A small network was shown many inputs. Here are its activations along a few directions, one row for each input.
In each table, some parts of the input vary, and every possible input appears once, in random order.
Descriptions start from the smaller parts, as in this example, which fits no table here: one of 6 places along a line, together with either a single point or one of 11 places around a ring or (one of 3 separate values, together with one of 8 places around a ring).
Shared parts are said once, and a part with two or three values counts as separate values.

Other details of the inputs shift rows strongly along two fixed directions, in all tables alike. That doesn't count.

Table:
x1: [35  8 23 45  3 15 36 -8 10 12 38]
x2: [  2   5  -6 -19 -15  -4 -14 -23  -3  25 -12]
x3: [  1   0  -4 -21 -15  -2 -10 -21  -7  22 -11]
x4: [ -9 -15 -18  -5  42 -57  23  40  19 -33  -8]
x5: [  4  -1  -6 -23 -21  28 -24 -32 -27  28 -20]
x6: [-15   6 -10 -31 -19  -6 -22  -9   6   1 -23]
x7: [-18   9 -12 -31 -15 -18 -25  -5   0  -3 -15]
x8: [  3  24  -3 -29 -27  10 -19 -50 -13  30 -17]
x9: [ -9 -17 -18 -27 -11  11 -23  -9 -17  20 -34]
x10: [ -3  27   0 -37 -32  11 -29 -47 -13  21 -13]
x11: [ -3  27  -1 -36 -32  10 -30 -47 -11  20 -14]
x12: [-28 -29 -15   5  26 -40  13  54  31 -34 -11]
x13: [-13   6 -13 -32  -8 -12 -14 -21  -6  10 -22]
x14: [-26 -29 -12  -2  23 -33  13  47  24 -30 -10]
x15: [27  3 31 48  7 38 15 -1  0  5 31]
x16: [27 -2 29 48  5 44 19 -2 -3 10 28]
x17: [-29 -22 -15   3  34 -46  19  51  21 -35  -8]
x18: [  0  29  -3 -35 -28  10 -29 -54 -10  26 -17]
x19: [-16  11 -11 -34  -9 -14 -19 -18  -3   2 -20]
x20: [  8  20 -10 -28 -26   5 -14 -49 -14  31 -15]
x21: [30 -5 25 50  2 48 27 -2 -3  8 30]
x22: [-14 -14 -13 -25  -1   0 -27  -2 -17  10 -26]
x23: [-14   7 -13 -31  -9 -15 -15 -18  -5   9 -23]
x24: [21  5 26 43 -3 25 31  0 21  1 28]
x25: [-27 -14 -10   1  19 -42   5  51  21 -40   0]
x26: [-14  -3 -15 -28  -2  -2 -29  -4 -27   3 -18]
x27: [  0  25  -2 -35 -37   8 -33 -40  -7  19 -12]
x28: [-23 -39 -19   7  31 -23   6  56   7 -28 -15]
x29: [33  3 21 46  7 11 39 -1 12  6 39]
x30: [ 26 -16  23  55   7  44  32  10   5   5  24]
x31: [-12 -13 -12 -27  -3   5 -27  -7 -20  13 -25]
x32: [-29 -16 -10   0  21 -41   6  51  21 -41   1]
x33: [ 26  22  31  42   0  28  30 -15  14   0  37]
x34: [-10 -15 -16 -29  -8   9 -23 -10 -23  14 -28]
x35: [-26 -33 -10   3  36 -27  -1  54   5 -30  -9]
x36: [  2   8 -10 -22 -13  -4  -2 -26 -10  16 -10]
x37: [-11   1 -14 -30  -7   1 -32 -10 -29   8 -19]
x38: [-13   6 -18 -31  -4   1 -29  -6 -36   1 -10]
x39: [-24 -35 -15   8  34 -25   0  55   9 -26 -14]
x40: [  6   9  -3 -32 -28   8 -20 -44 -15  36 -14]
x41: [ 45  21  26  38  11  15  42 -20  10   5  33]
x42: [-18   9 -13 -30 -14 -19 -27  -5   2  -4 -16]
x43: [-24 -24 -17   7  33 -29  -3  54   0 -33  -4]
x44: [29  0 29 50  3 44 19 -2 -2 12 27]
x45: [-17 -29 -18  -2  32 -49  18  46  14 -24  -4]
x46: [ 32  13  23  44  -1  23  40 -13   8   7  36]
x47: [ 21  24  29  42  -5  23  20 -10  17  -3  34]
x48: [-29 -22 -10  -1  20 -34  11  54  27 -41  -7]
x49: [-11   9 -18 -32  -7   2 -32  -9 -36   3 -11]
x50: [ 22  21  29  38   0  25  27 -15  13   1  33]
x51: [ -3  -2 -17 -37 -10 -19 -14 -21 -13  20 -18]
x52: [ -7   7 -20 -36 -15 -16 -13 -25 -12  17 -23]
x53: [-21 -30 -15   4  27 -45  14  51  21 -23  -6]
x54: [  3  10  -2 -31 -21  23 -41 -41 -28  32 -20]
x55: [21 19 27 42  3 20 29 -7 18 -4 33]
x56: [ 25  18  32  44 -11  24  23  -1  18  -6  41]
x57: [-26 -33 -10   5  37 -28   0  56   6 -31  -9]
x58: [-27 -18  -9  -2  19 -41   8  54  23 -42   1]
x59: [ 25   8  25  45   5  37  17   0 -11   0  35]
x60: [27  8 31 47 -6 32 33 -7 19  4 33]
x61: [-27 -18  -9  -3  18 -41   7  53  22 -41   0]
x62: [-23 -32 -15   4  30 -49  16  56  22 -27  -6]
x63: [ -2  30  -1 -37 -34  11 -32 -51 -12  23 -15]
x64: [-12   2 -16 -30  -7   0 -34 -10 -29   9 -20]
x65: [ -2  15  -9 -20 -12  13 -27 -17 -36   9  -2]
x66: [25 13 34 47 -9 33 30  0 23 -6 35]
x67: [ 46  21  26  42  14  14  45 -17  12   3  38]
x68: [ 31 -10  25  53   0  50  27  -1   2  13  24]
x69: [ 12  15  -9 -33 -26   1 -21 -49 -16  39 -14]
x70: [ -8 -13 -18  -6  39 -55  22  37  18 -30  -9]
x71: [32 -8 23 56  0 49 26  0  5 13 23]
x72: [-16  10  -9 -35 -18 -12 -26 -13  -5   1 -14]
x73: [-12  10 -20 -29  -6  -1 -33  -8 -34   3 -11]
x74: [-15   7 -10 -36 -22  -5 -24 -14   3   3 -24]
x75: [  5   2  -8 -28 -26  29 -29 -39 -29  34 -24]
x76: [ 46  23  25  42  12  13  39 -19  15   6  34]
x77: [  0 -15  -8 -14 -12  22 -14 -13 -17  21 -21]
x78: [  0  20  -9 -33 -21  22 -35 -36 -45  20  -6]
x79: [28  5 30 50  8 38 13 -2  2  6 31]
x80: [-20   8 -10 -32  -8 -16 -21 -10  -1  -4 -16]
x81: [-25 -17 -16   3  28 -42  12  42  22 -29 -10]
x82: [ 25  14  33  41 -12  36  26  -6  19  -2  31]
x83: [-25 -16  -9  -2  16 -41   6  53  23 -41  -1]
x84: [23  6 29 41 -6 31 31 -7 17  4 30]
x85: [-21 -22 -20   0  28 -47  21  45  15 -30  -7]
Description of these inputs: one of 5 places along a line, together with either a single point or one of 6 places along a line or one of 10 places around a ring.
Q: Changing only the place on the line of 5 turns x20 into x85. The same change can be made to x39. Which row results?
A: x22
Q: Changing only the place on the line of 5 turns x14 into x60. The same change can be made to x82. Which row results?
A: x66
Q: Which other rows does x49 become when the place on the line of 6 takes its other values? List them by row number.
A: x5, x15, x22, x37, x68
Q: Which other rows does x57 become when the place on the line of 5 takes its other values? List them by row number.
A: x15, x35, x54, x79
Q: Which other rows does x51 become when the place on the line of 5 takes its other values? List them by row number.
A: x1, x29, x45, x69

Table:
x86: [-32 -15 -26 -40  -5 -16 -36  14 -17  -6 -32]
x87: [  7   4  -5 -11  -1   1  -5 -18  -9  14  -8]
x88: [ 26  15  30  41  -9  46  11 -14  -4   8  32]
x89: [-27 -10 -17 -17  12 -44   1  30  17 -24 -12]
x90: [-25 -25 -19  -3  39 -44   8  50  11 -34 -13]
x91: [ -5  -9   4   9  10  -9  11  14  24 -10  -6]
x92: [-19 -11 -25 -46 -12  -9 -36 -10 -21  16 -38]
x93: [-20 -16 -19 -14  15 -44   4  33  13 -21 -10]
x94: [-24  -9 -14 -11  17 -42   3  34  17 -28  -7]
x95: [-33 -13 -26 -44   6 -27 -32  11 -11  -8 -34]
x96: [ 28  15  31  43  -4  43  18 -14   0   6  33]
x97: [  2 -16  17  56  31   4  33  55  18 -37  32]
x98: [ -3   4   7  16  14 -17  15  23  19 -25  16]
x99: [27 -5 24 56 19 19 40 15 12 -4 35]
x100: [  5 -11  -3   2   0   5   4   1  -6   9  -4]
x101: [ 10  17   9   6 -10   4   8 -13   6   0  13]
x102: [ 26   6  25  39 -12  47  14 -12  -7  14  29]
x103: [  6   2  -4 -15  -8   7  -8 -23 -14  20  -9]
x104: [  2  -2  -4 -12 -13  16 -15 -17 -15  18 -12]
x105: [-25 -13 -14  -5  18 -44  12  40  23 -32  -4]
x106: [  6  12   2 -10  -8  15 -14 -25 -13  14  -6]
x107: [ 4 17  8  1 -5 -1  3 -9  7 -6 10]
x108: [  4   7  -3 -11   0   3  -7 -18 -10   9  -8]
x109: [16 -5  7 17 -2 17 10 -7 -4 14  8]
x110: [ 17  28   8 -14 -33  18  -8 -50  -9  29   4]
x111: [  2  15  -2 -17 -19  -3  -7 -25  -1  14  -2]
x112: [-23  -3 -19 -51 -13 -16 -29 -20   3  10 -43]
x113: [ 11   7  -2 -10  -4   6  -4 -23 -11  16  -6]
x114: [  6  12  -2 -32 -38  34 -38 -50 -32  39 -17]
x115: [ 34  21  30  40  -5  43  18 -25  -1  12  31]
x116: [  2 -18   7  48  33 -27  49  59  33 -38  32]
x117: [ -6   0  -4 -11 -14  15 -23  -7 -18   8  -7]
Q: Changing only one part turns x91 into x112. The same change can be made to x90. Which row results?
A: x108
Q: Describe the family of inputs behind these rows.
A: one of 2 separate values, together with either a single point or one of 5 places along a line or one of 10 places around a ring
Q: Which other rows does x114 become when the place on the ring of 10 takes its other values? List them by row number.
A: x87, x88, x90, x92, x95, x99, x106, x109, x117
Q: Which other rows does x117 become when the choice among 2 separate values takes its other values? List them by row number.
A: x86
